These are the activations of a small network on made-up records, seen along a few directions, one row for each record.
Here are examples, each followed by its value of one field, U.
The largest differences between rows may come from other fields.
Strong random noise was added to every row along 2 fixed directions; ignore it. To show where, here is one row again and again, with new noise each time:
[-102   31  -39  -34  -10  -37  -51   21  107  109   86   42  112  -57]
[-185    8  -68   -6   35 -141  -24  -46  191  239   75   38  188   -2]
[ 316  288  682  213  144 -182 -276   41 -221 -316  343  126 -132   22]
[-113   77  155  106  129 -283  -79 -100  153  207  154   63  171   74]

[-140 -160   45   29   81  104  401 -154  130  369  238 -125  294  499] => u3
[ 122  -12  220 -101   80  131  164   74  -57  -39  171   91  -31  309] => u6
[-234  -85 -250  -27  -43  -37  190  -52  147  233  105  -57  305   82] => u7
[ 269  215  145  -74  -95  386  -78   98 -188 -509   73   51 -326 -236] => u1
[ 169   -8   19  -80 -246  358  133  198 -240 -181  164  -45  -80   78] => u8
[ 180    3 -178 -438 -276  449  -24  267 -111 -316  -52   67 -118 -325] => u2
[  70  122  249  193  -26  -65   48   22  -91 -136   96  -32  -93  116] => u8
[ -83  -25 -298   19  -58  -60    1   38   81   24 -252  -32   59 -380] => u7
[ -27  147  246  127  229 -145   26 -221   83   72  193   68   53  158] => u1
[ 108  131  153  -70  -71   26    2  159 -116 -306  -50  -91  -69   63] => u4
[-302  -28 -259 -178   24 -345   41 -182  437  353 -243   18  192 -133] => u2
[-118  -61 -120   -6  -89   86  224   12   -1  194  124  -59  142  235] => u8
[-336 -272 -270  -93  116 -118  497 -158  333  513   86 -103  411  566] => u6
[ 230   36    7 -263 -110  249   41   72  -34 -343   -4   51 -298 -190] => u5
[ 214    3  213 -121   46  148  256  -82 -100 -160  236  -16   30  274] => u5
[ -38  -85 -627 -234 -313  410   27  267  -37 -200 -374  -67  -71 -630] => u7
[ 317   79  269 -165 -156  294   23  311 -356 -470  124  -25 -109   88] => u4
[ 121  -12    9 -191 -109  490  115  148 -171 -150  144  -11 -184   28] => u3
[-355 -229 -503  -96  127 -223  263 -118  379  439 -285 -170  229  118] => u6
[  -9 -151   43  -51  -19  330  378   15  -42  105  250 -108  129  364] => u3
[  54   59  316   73  209 -311  208 -321  155   72  179  -88  121  371] => u5
[  45   73    4   38  230  -57 -115 -106   16   60   10   66   30  -80] => u1
[ 125  155  187 -100  -43  -89   43  -47  -57 -198   15  -79   30  -33] => u2
[ 210   39   23 -250 -230  406   66  335 -314 -459   -4  -49 -117   -9] => u4

Here are new rows. What is U for each?
[ -56   41 -228 -299 -149   39  -39   48  166  -71 -237   18  -49 -335] => u2
[ -53   49  224  345  319 -606  -52 -269  143  336   69   75  317  117] => u7
[  67   48  -62   49   17 -121 -252   25  -11   75  -91   46  -88 -134] => u8
[  63   56  -54  -93  108 -233  -57  -79  -50   34 -169   13  119 -182] => u2
[ 293   73  618   92  249 -188  184 -216  -86  -84  426    3  110  504] => u5
[-182 -186 -372 -143   52   94   86  -38  181  374  -96  -95   93  -17] => u3
[   5  104  233  -21  104 -152  -71   64   46    8  -18  119   56  173] => u4
[  98    5   32 -193 -130  241  101  248 -187 -248   17  -42   22  115] => u4
